Small tables with named rows and columns. After each table, cells are looked up by row and column.

Table nivivo
|  | vimev | metisut | tubap | mur | gop | zov |
|---|---|---|---|---|---|---|
| lumivub | 26.9 | 53.7 | 16.9 | 69.2 | 31.2 | 45.2 |
| tusagef | 56.2 | 46.0 | 79.4 | 16.4 | 4.7 | 49.7 |
| pup | 65.3 | 12.2 | 65.5 | 52.4 | 0.9 | 21.0 |
| sibo | 26.1 | 52.0 | 38.6 | 57.8 | 58.3 | 39.3 |

zov of tusagef = 49.7
vimev of tusagef = 56.2
mur of tusagef = 16.4
mur of lumivub = 69.2
mur of sibo = 57.8
tubap of sibo = 38.6
vimev of lumivub = 26.9
Which row has the largest gop? sibo

nud =
|  | tun | vola | zuvapum |
|---|---|---|---|
| keb | -0.8 | -0.3 | -0.3 |
| tabokip | 0.7 | 0.2 | 0.0 |
| dem | -0.3 | -0.7 | 0.1 |
| benare | 0.4 | 0.0 | 0.0 |
| tisumag | -0.7 | -0.6 | -0.3 |
| bamupek | 0.1 | 0.0 | 0.0 |
| beg | -0.4 | -0.3 | 0.0 |

What is the vola of bamupek in nud?
0.0
What is the zuvapum of tisumag in nud?
-0.3
What is the zuvapum of tabokip in nud?
0.0
What is the tun of bamupek in nud?
0.1
What is the tun of tabokip in nud?
0.7
What is the tun of tisumag in nud?
-0.7

favomo:
fields: ped, bik, fegot, bep, gifize, fekedup, dorefe, lomolo
daf: [73140, 33692, -6944, 89414, -1723, 56480, 95602, -48566]
gul: [-40854, -89046, -53418, -42433, -570, -159, -28601, -20468]
bupavef: [-33931, 16616, 6595, -46278, 22326, -16819, 1899, 4714]
visiget: [1620, 64464, -27840, 20886, 25451, 47831, 43914, -28364]
mageta: [8979, -777, 73787, -6377, -57572, -3222, 52561, 20937]
kigo: [12641, -20288, -52986, 51863, -83472, -32008, 37137, 27314]
zudez: [-39221, -47894, -57056, -21187, -70702, 53171, 38044, -90071]
nir: [10950, -17993, -34458, 16455, -21989, 22130, -22182, -40089]
mesavi: [-14133, 48805, -62958, -17455, 26368, 39317, 24289, -10233]
gazi: [57705, 18445, -57282, 26830, 69602, 39190, -28061, -53437]

dorefe of zudez = 38044
fekedup of mesavi = 39317
fekedup of mageta = -3222
lomolo of bupavef = 4714
bik of mageta = -777
fekedup of daf = 56480
gifize of bupavef = 22326
ped of mageta = 8979
fegot of zudez = -57056
gifize of gul = -570
bik of bupavef = 16616

beku:
	rupazo	seb	gam	kaza	fipa	dafugob	bug	sim	vapiv
kop	-6565	2589	-1062	-31	-122	-4393	-618	-1688	9073
tov	-415	832	-1082	236	718	-3544	911	-2115	1102
lof	-3897	-849	-579	-3031	-4377	-679	-1114	-1889	-7651
vubo	-635	-832	-3117	-2975	-4488	-3086	-442	446	1234
benor	-2981	-4138	2212	-2092	-2150	-2973	57	904	2097
vefefa	538	-315	-497	-386	1001	-7357	279	1309	3984
dev	-4657	-1319	-629	270	-187	-2805	1153	-11	3837
pil	-783	-3659	-1427	-4374	-3643	-1429	-2572	2423	1411
nisugak	-5211	-7344	-3295	-1972	-3271	4928	1039	-562	2141
diz	-5862	-1258	1403	1647	-9046	477	2159	431	872
sevok	1678	455	-3444	-1775	-2392	-4860	-962	703	4108
vezesu	-2178	-711	-1195	-3036	-3624	-1170	-1959	-1559	-3317
nup	-4063	-6486	-6070	-6972	-4939	7167	-6166	-8959	2685
sakazor	-2783	-1175	-1161	-992	363	1171	-2252	-1733	2469

vefefa, vapiv -> 3984
kop, gam -> -1062
kop, fipa -> -122
diz, dafugob -> 477
pil, rupazo -> -783
dev, seb -> -1319
sakazor, vapiv -> 2469
dev, rupazo -> -4657
Row with the largest dafugob: nup

